M =
[[143 119 112 136 102 126 138 121 125 135 145 134 135 121 140]
 [121 126 127 115 130 120 127 146 131 137 115 145 138 108 135]
 [144 118 114 131 105 126 130 120 121 136 143 132 136 127 136]
 [122 126 126 117 128 121 129 144 131 136 117 144 137 109 136]
 [143 119 111 136 101 126 139 122 125 135 145 135 135 118 141]
 [121 127 128 116 131 120 127 145 131 136 115 144 137 109 135]
 [131 122 121 121 119 122 128 136 126 138 127 141 138 115 137]
 [137 122 112 137 106 125 145 127 132 133 139 139 134 110 142]
 [121 125 128 111 131 118 123 149 129 140 112 147 141 109 136]
 [133 126 126 127 124 128 124 124 124 130 132 126 129 133 128]]
M[0,0] = 143
M[6,11] = 141
M[0,8] = 125
M[1,4] = 130
M[1] = [121, 126, 127, 115, 130, 120, 127, 146, 131, 137, 115, 145, 138, 108, 135]
M[1,0] = 121
M[3,2] = 126
M[4] = [143, 119, 111, 136, 101, 126, 139, 122, 125, 135, 145, 135, 135, 118, 141]
M[1,8] = 131
M[7] = [137, 122, 112, 137, 106, 125, 145, 127, 132, 133, 139, 139, 134, 110, 142]
M[4,7] = 122
M[6,3] = 121
M[5,2] = 128
M[2,11] = 132
M[0] = [143, 119, 112, 136, 102, 126, 138, 121, 125, 135, 145, 134, 135, 121, 140]
M[9,5] = 128
M[6,0] = 131
M[8,12] = 141
M[:, 7] = [121, 146, 120, 144, 122, 145, 136, 127, 149, 124]
M[6] = [131, 122, 121, 121, 119, 122, 128, 136, 126, 138, 127, 141, 138, 115, 137]
M[1,7] = 146
M[:, 4] = [102, 130, 105, 128, 101, 131, 119, 106, 131, 124]
M[:, 9] = [135, 137, 136, 136, 135, 136, 138, 133, 140, 130]
M[:, 5] = [126, 120, 126, 121, 126, 120, 122, 125, 118, 128]
M[2,4] = 105
M[7,10] = 139
M[5,0] = 121
M[8,1] = 125
M[3,9] = 136
M[4,0] = 143
M[4,14] = 141
M[2,2] = 114
M[3] = [122, 126, 126, 117, 128, 121, 129, 144, 131, 136, 117, 144, 137, 109, 136]
M[1,2] = 127
M[0,3] = 136
M[0,9] = 135

m =
array([[132, 129, 130, 128, 130, 129, 132, 130, 130, 128, 127, 128, 128,
        138, 128],
       [129, 128, 128, 128, 106, 128, 123, 127, 125, 128, 128, 127, 129,
        127, 124],
       [128, 127, 129, 129, 127, 127, 124, 126, 127, 127, 127, 130, 127,
        126, 130],
       [128, 129, 129, 128, 128, 127, 133, 128, 127, 127, 128, 129, 126,
        120, 123],
       [126, 129, 130, 127, 124, 126, 130, 129, 130, 128, 127, 128, 129,
        132, 122],
       [126, 128, 129, 128, 128, 131, 128, 129, 128, 128, 129, 127, 129,
        138, 132],
       [126, 127, 129, 126, 117, 128, 124, 128, 128, 128, 128, 128, 129,
        129, 127],
       [126, 128, 130, 128, 140, 129, 126, 128, 133, 127, 129, 127, 129,
        125, 131],
       [131, 129, 130, 128, 130, 131, 129, 129, 128, 129, 129, 128, 128,
        139, 128],
       [132, 129, 127, 127, 134, 126, 132, 130, 128, 128, 128, 127, 128,
        124, 130],
       [128, 129, 128, 129, 130, 127, 132, 129, 129, 127, 127, 127, 129,
        136, 133]])
m[0,0] = 132
m[9] = [132, 129, 127, 127, 134, 126, 132, 130, 128, 128, 128, 127, 128, 124, 130]
m[5,14] = 132
m[9,2] = 127
m[2,9] = 127
m[4,8] = 130
m[4,7] = 129
m[2] = [128, 127, 129, 129, 127, 127, 124, 126, 127, 127, 127, 130, 127, 126, 130]
m[:, 4] = [130, 106, 127, 128, 124, 128, 117, 140, 130, 134, 130]
m[2,14] = 130
m[:, 10] = [127, 128, 127, 128, 127, 129, 128, 129, 129, 128, 127]
m[4] = [126, 129, 130, 127, 124, 126, 130, 129, 130, 128, 127, 128, 129, 132, 122]
m[6,6] = 124
m[10,3] = 129
m[3,10] = 128
m[7,14] = 131
m[8,14] = 128
m[2,4] = 127
m[10,0] = 128
m[6,7] = 128
m[9,7] = 130
m[4,12] = 129
m[0,3] = 128
m[5,0] = 126
m[:, 2] = [130, 128, 129, 129, 130, 129, 129, 130, 130, 127, 128]
m[7] = [126, 128, 130, 128, 140, 129, 126, 128, 133, 127, 129, 127, 129, 125, 131]
m[9,3] = 127
m[5,12] = 129
m[1,1] = 128
m[3,6] = 133
m[9,13] = 124
m[8,10] = 129
m[9,10] = 128
m[1] = [129, 128, 128, 128, 106, 128, 123, 127, 125, 128, 128, 127, 129, 127, 124]
m[6,14] = 127
m[8,7] = 129

A = [121 132 147 101 152 136 152 111 129 156 121 142]
A[0]: 121
A[4]: 152
A[7]: 111

W =
[[125 135 115 122 120 107 133 145 127 122 131 134]
 [121 129 123 145 149 119 107 124 136 123 122 135]
 [133 125 139 129 147 133 129 137 124 128 123 149]
 [121 133 117 148 141 123 122 136 138 115 127 130]
 [120 136 142 142 139 132 113 121 127 117 133 125]
 [123 124 116 144 149 117 110 122 139 122 122 129]
 [149 116 125 119 121 137 134 140 131 134 118 142]
 [122 124 130 132 132 122 112 129 134 126 120 106]
 [120 130 137 115 131 128 135 130 121 113 133 129]
 [125 144 119 120 111 109 133 134 114 119 127 135]
 [122 134 119 109 120 109 134 136 116 117 122 128]
 [125 147 124 109 105 110 134 133 113 119 135 120]
 [124 136 115 133 117 115 133 138 129 113 124 142]
 [144 123 145 104 120 133 127 121 116 124 112 124]
 [120 125 123 150 141 137 122 132 138 124 134 132]
 [144 120 134 121 121 134 134 128 116 136 117 133]]
W[0, 0] => 125
W[4, 2] => 142
W[12, 6] => 133
W[:, 10] => [131, 122, 123, 127, 133, 122, 118, 120, 133, 127, 122, 135, 124, 112, 134, 117]
W[10, 11] => 128
W[6, 7] => 140
W[15] => [144, 120, 134, 121, 121, 134, 134, 128, 116, 136, 117, 133]
W[12, 3] => 133
W[3, 10] => 127
W[9, 9] => 119
W[9, 2] => 119
W[3, 0] => 121
W[10, 6] => 134
W[7, 8] => 134
W[:, 1] => [135, 129, 125, 133, 136, 124, 116, 124, 130, 144, 134, 147, 136, 123, 125, 120]
W[3] => [121, 133, 117, 148, 141, 123, 122, 136, 138, 115, 127, 130]
W[10, 9] => 117
W[15, 7] => 128
W[13, 2] => 145
W[14, 3] => 150
W[11, 0] => 125
W[5, 3] => 144
W[:, 5] => [107, 119, 133, 123, 132, 117, 137, 122, 128, 109, 109, 110, 115, 133, 137, 134]
W[5, 9] => 122
W[3, 8] => 138
W[13, 10] => 112
W[6, 5] => 137
W[2, 2] => 139
W[7, 9] => 126
W[:, 3] => [122, 145, 129, 148, 142, 144, 119, 132, 115, 120, 109, 109, 133, 104, 150, 121]
W[7, 10] => 120
W[:, 7] => [145, 124, 137, 136, 121, 122, 140, 129, 130, 134, 136, 133, 138, 121, 132, 128]
W[9, 0] => 125
W[8] => [120, 130, 137, 115, 131, 128, 135, 130, 121, 113, 133, 129]
W[14] => [120, 125, 123, 150, 141, 137, 122, 132, 138, 124, 134, 132]
W[8, 5] => 128

x =
[[127 129 128 127 130 131 129 131 130 117 130 125 133 115]
 [130 131 129 135 134 126 129 138 130 124 131 115 128 121]
 [127 128 128 136 126 134 128 130 128 132 126 149 128 125]
 [127 126 125 122 124 142 127 122 121 121 128 141 126 120]
 [128 131 128 135 126 145 128 141 131 124 126 150 131 124]
 [131 127 129 120 131 118 130 128 122 126 130 110 130 141]
 [124 133 126 126 124 120 129 132 126 135 132 122 130 145]
 [129 132 128 129 126 125 124 127 137 126 127 147 126 127]
 [128 129 130 133 129 131 132 127 129 131 126 127 122 132]
 [125 126 128 136 124 129 129 133 126 121 130 118 125 129]
 [126 124 129 134 134 130 127 125 131 131 129 126 125 113]
 [129 125 127 130 127 135 127 131 132 130 124 127 115 138]
 [128 130 127 121 125 134 128 118 125 121 132 126 125 135]]
x[0,0] = 127
x[9,9] = 121
x[2,2] = 128
x[:, 13] = [115, 121, 125, 120, 124, 141, 145, 127, 132, 129, 113, 138, 135]
x[0,12] = 133
x[7] = [129, 132, 128, 129, 126, 125, 124, 127, 137, 126, 127, 147, 126, 127]
x[:, 3] = [127, 135, 136, 122, 135, 120, 126, 129, 133, 136, 134, 130, 121]
x[9,1] = 126
x[:, 2] = [128, 129, 128, 125, 128, 129, 126, 128, 130, 128, 129, 127, 127]
x[1,1] = 131
x[11,6] = 127
x[:, 9] = [117, 124, 132, 121, 124, 126, 135, 126, 131, 121, 131, 130, 121]
x[8] = [128, 129, 130, 133, 129, 131, 132, 127, 129, 131, 126, 127, 122, 132]
x[:, 6] = [129, 129, 128, 127, 128, 130, 129, 124, 132, 129, 127, 127, 128]
x[11,5] = 135
x[3,13] = 120
x[3,4] = 124
x[10,5] = 130
x[10,8] = 131
x[3,10] = 128
x[7,8] = 137
x[10] = [126, 124, 129, 134, 134, 130, 127, 125, 131, 131, 129, 126, 125, 113]
x[7,9] = 126
x[4,12] = 131
x[11,12] = 115
x[:, 1] = [129, 131, 128, 126, 131, 127, 133, 132, 129, 126, 124, 125, 130]
x[9,3] = 136
x[9] = [125, 126, 128, 136, 124, 129, 129, 133, 126, 121, 130, 118, 125, 129]
x[:, 4] = [130, 134, 126, 124, 126, 131, 124, 126, 129, 124, 134, 127, 125]
x[:, 5] = [131, 126, 134, 142, 145, 118, 120, 125, 131, 129, 130, 135, 134]
x[11,2] = 127
x[5,1] = 127
x[6,1] = 133
x[7,7] = 127
